S: [175 143 175 144  98 111 105 100 123 141 151 161 136 156  90 167 194  96
 123 133 134 148]
A: [146 106 128 149 129 120 138  93 153 134  89 123  84 108  65 151 119 160
 102 177 168 153]
Q: [101 142  63 110 160 185 140 128 118 103 122  87 151 123 149 124  49 141
 137 119 146 151]
K: [105  74 136 152 129 107 168 122 109 124 146 102  48 127 135  85 143 185
 101 139 138 128]
G: [112 178 116 111 133 154 165 152  84 156 195 113 156 125 142 147 109 106
 135  81 128 174]
Z: [112 158 191 119 112  90 123 161 163 149 114 163 191  86 108 114 164 106
 131 121 106 113]
q: [146 106 128 149 129 120 138  93 153 134  89 123  84 108  65 151 119 160
 102 177 168 153]	A
q: [112 158 191 119 112  90 123 161 163 149 114 163 191  86 108 114 164 106
 131 121 106 113]	Z
q: [101 142  63 110 160 185 140 128 118 103 122  87 151 123 149 124  49 141
 137 119 146 151]	Q
q: [112 178 116 111 133 154 165 152  84 156 195 113 156 125 142 147 109 106
 135  81 128 174]	G

N: [125 117 126 121 127 158 176 128]
P: [177 189 115 171 143 176 176  95]
C: [111 189 126 171 143 176 178  95]
common N P: 	[176]
common P N: 	[176]
q: [111 189 126 171 143 176 178  95]	C
q: [125 117 126 121 127 158 176 128]	N

razuk: [155 202 119 115  85  98  91]
velol: [142 132 116  96 203 153 103]
Nosup: [114 161 117 115 113 117 133]
noli: [ 99 146 141  75 128  96  79]
fevut: [101 154 116 110 166 127 202]
val: [ 46  83  95  71 166 116 131]
common noli velol: 	[96]
common fevut velol: 	[116]
common razuk fevut: 	[202]
common val velol: 	[116]
common velol val: 	[116]
q: [101 154 116 110 166 127 202]	fevut
common razuk Nosup: 	[115]

veve: [104 103  61 172]
mebe: [126 131 143 110]
Los: [135 128 121 148]
dud: [184 102 211 172]
Dagu: [172 159 202 154]
pelil: [103 103 171 135]
common dud veve: 	[172]
common pelil veve: 	[103]

Visem: [111 136  77  50 138 110]
zan: [172  62  50 191 198 115]
Diro: [116 150  73 111 194  74]
kos: [105 191  99 105 121 144]
zos: [ 49  54 205  47  62 163]
kug: [ 89  79 120  83 182  54]
denol: [102 110 143  89  66 189]
dap: [ 61 100 169  89 194  55]
common denol kug: 	[89]
common zos zan: 	[62]
common zan kos: 	[191]
common zan Visem: 	[50]
common Visem zan: 	[50]

ragom: [130 189 104 149 196 168 130 205  56]
gipa: [106 136 143 151 123 132 150 137 151]
zivi: [126 183 172 189 182 107 166 165  99]
Manod: [154  79 167 126  62  68 109  56 197]
kibof: [170 103 188 106  99 148 119 149 105]
Munep: [147 146 153 113  99 125 172  84 163]
rara: [ 78 149  90 157 192 188 162 209  54]
tus: [188  60  74  55  67 189  96  89 170]
common rara tus: 	[188]
common kibof ragom: 	[149]
common ragom rara: 	[149]
common ragom tus: 	[189]

furug: [130 170 126 137 148 144 130 157 155 149  99 112 156 179]
Zuv: [ 70  96 164  74 141 144  97 156 113  99 114 163 131 112]
tob: [ 68 120 127 121 129 136 108 109 109  67 137 162 128 112]
vifan: [ 87  95 130  83 129 139  98 144 156  98  99 162 141 158]
vum: [176 179 161 153 107 111  97 117 137 114 137  86 133 109]
Vorom: [190 179 175 151 107  99 153 109  72 115 135 112 129  68]
q: [190 179 175 151 107  99 153 109  72 115 135 112 129  68]	Vorom
q: [130 170 126 137 148 144 130 157 155 149  99 112 156 179]	furug
q: [176 179 161 153 107 111  97 117 137 114 137  86 133 109]	vum
common Zuv tob: 	[112]

